A small network was shown many inputs. Here are its activations along a few directions, one row for each input.
Each table varies a few parts of the input and shows all the possible inputs, shuffled.
Descriptions start from the smaller parts, as in this example, which fits no table here: one of 2 separate values, together with either a single point or one of 9 places along a line or (one of 6 places along a line, together with one of 8 places around a ring).
Shared parts are said once, and a part with two or three values counts as separate values.
In the rows, 128 means zero.

Other details of the inputs vary at random and push rows far along two fixed directions, the same in every table; ignore that.

A family of inputs:
x1: [127 113 135 173 169 160 133 143 194 221 148 133 160  94]
x2: [164  58 115 117 129 171 113  98 168  93 153 125 122  62]
x3: [133 110 150 170 151 156 147 120 199 232 152 133 144 108]
x4: [101 203 159 119 134 108 127 160 105 147 135 147 154 188]
x5: [123 139 100 106  76  99 105  88  75  66 128 119  96 125]
x6: [ 93  87  98 115  69 118 140 106  57  81 116 127 125 153]
x7: [150 135 156 140 155 153 186 154 191 210 125 153 140 110]
x8: [109 200 148 156 147 118  84 156 117 130 177 110 163 177]
x9: [117 170 139 170 199  85  68 181 116 143  69  72 113 211]
x10: [133  36  84 138 137 157 130 107 152 119 132 124 137  41]
x11: [ 78 171 141 153 119 116 133 166  93 170 133 129 166 195]
x12: [111 108 119  99  80 129 118 118  72  38 131 123 127 155]
x13: [159 144 173 136 167 152 137 115 205 208 158 150 128 101]
x14: [149 144 132 167 184 145 141 162 197 195 146 136 154  74]
x15: [159 146 159 135 178 153 135 125 204 204 159 151 135  95]
x16: [151 136 173 112 167 158 173 137 197 208 132 163 141 115]
x17: [111 211 131 169 129 100 113 148 109 152 151 128 139 172]
x18: [121 129  97 105 101 105  85 101  73  45 143 131 117 119]
x19: [159  60 138  78 112 156 171  84 156 114 113 157 105  79]
x20: [132  85  97 130 136  89  74 115  90  59  52  77  61 176]
x21: [107 221 127 146 148  93  96 166 107 146 147 117 153 150]
x22: [148  50 126  96 130 171 154 120 157  88 130 132 131  72]
x23: [132  99 167 146 141 162 183 135 187 236 131 144 147 125]
x24: [161 133 179 151 158 173 133 118 212 199 173 130 132 118]
x25: [162  65  90 132 130 151 137 111 163 107 126 137 115  35]
x26: [113 222 134 142 131  97 104 143 110 157 148 123 135 168]
x27: [107 212 148 120 121 104 143 154 104 160 122 135 142 187]
x28: [103 211 144 122 126 104 134 170 104 154 120 134 151 177]
x29: [121 136  82 108  93 100  93 112  74  55 126 118 114 108]
x30: [108 191 172 133 120 130 131 147 110 143 152 129 149 211]
x31: [133  83 112 131 125  86  77 107  95  64  51  76  54 181]
x32: [165  68 109 131 114 148 149  89 163 118 129 137  99  53]
x33: [156  54 106 107 119 155 174 125 156 111 104 149 119  53]
x34: [132  83  93 132 142  90  64 128  87  52  48  74  73 167]
x35: [108 117  91 110  92 103 139 137  60  48 109 129 129 123]
x36: [109 198 159 145 107 103 153 152 103 160 129 139 137 197]
x37: [163  47 146  95 104 176 166  86 161 105 128 138 110  93]
x38: [118 127 113  83  66 105 143 100  67  67 102 130 104 144]
x39: [128  28 101 114 128 163 168 122 142 122 113 135 138  59]
x40: [116 200 156 155 130 124  92 134 119 141 177 117 143 195]
x41: [ 96  97  81 138  79 111 103  91  66  78 137 116 123 135]
x42: [149  60 119  79 140 153 160 117 151  98 115 151 126  53]
x43: [117 130  93 104 111  99  85 109  69  39 144 126 125 112]
x44: [ 98 212 142 122 138  99 135 178 100 148 122 128 158 168]
Each input here is: one of 4 places along a line, together with either a single point or (one of 2 separate values, together with one of 5 places along a line).
Changing only the place on the line of 4 turns x20 into x9. The same change can be made to x6. Which row results?
> x39
Change only the choice among 2 separate values in x38. List by row number the other rows that result.
> x5
Which other rows agree with x25 in the place on the line of 4? List them by row number.
> x1, x2, x4, x11, x12, x18, x28, x29, x33, x34
Start at x39 and move only the place on the line of 5, one step at a time. The first step leads to x35. Which rows follow, in order?
> x44, x42, x22
Start at x8 and move only the place on the line of 5, one step at a time. The first step leads to x43. Which rows follow, in order?
> x21, x14, x10

A family of inputs:
x45: [ 99 200 144 137 109 106 115 137  88 129 157 134 147 186]
x46: [175  39 112 114 157 161 147 111 193 134  98 129 102  41]
x47: [136 147 155 142 152 153 150 140 181 201 156 144 153 112]
x48: [119  95  96 108  80 125 130 101  81  59 136 132 124 108]
x49: [134 145 153 139 159 151 155 150 178 200 147 147 157 107]
x50: [162  36 116 107 136 155 150 104 166 117  91 125  97  72]
x51: [108 193 140 144 134  96  94 150  95 124 126 110 130 195]
x52: [142 153 161 133 155 154 155 143 184 195 155 148 152 110]
x53: [102 186 135 153 132  96  91 146  94 131 127 106 131 196]
x54: [101 185 133 156 133  96  96 153  93 128 125 108 133 195]
x55: [122 103  95  98  82 120 133 103  81  58 128 136 120 104]
x56: [121  87 104  92  73 128 144  97  81  60 120 137 115 117]
x57: [123  89  91 116 111 110 105 113  86  59 101 111 104 122]
x58: [149 137 158 152 178 142 127 144 191 196 126 125 127 127]
Describe the family of inputs behind these rows.
> one of 2 separate values, together with either a single point or one of 6 places around a ring
Changing only the choice among 2 separate values turns x51 into x52. The same change can be made to x58. Which row results?
> x45
Change only the choice among 2 separate values in x57. List by row number the other rows that result.
> x49
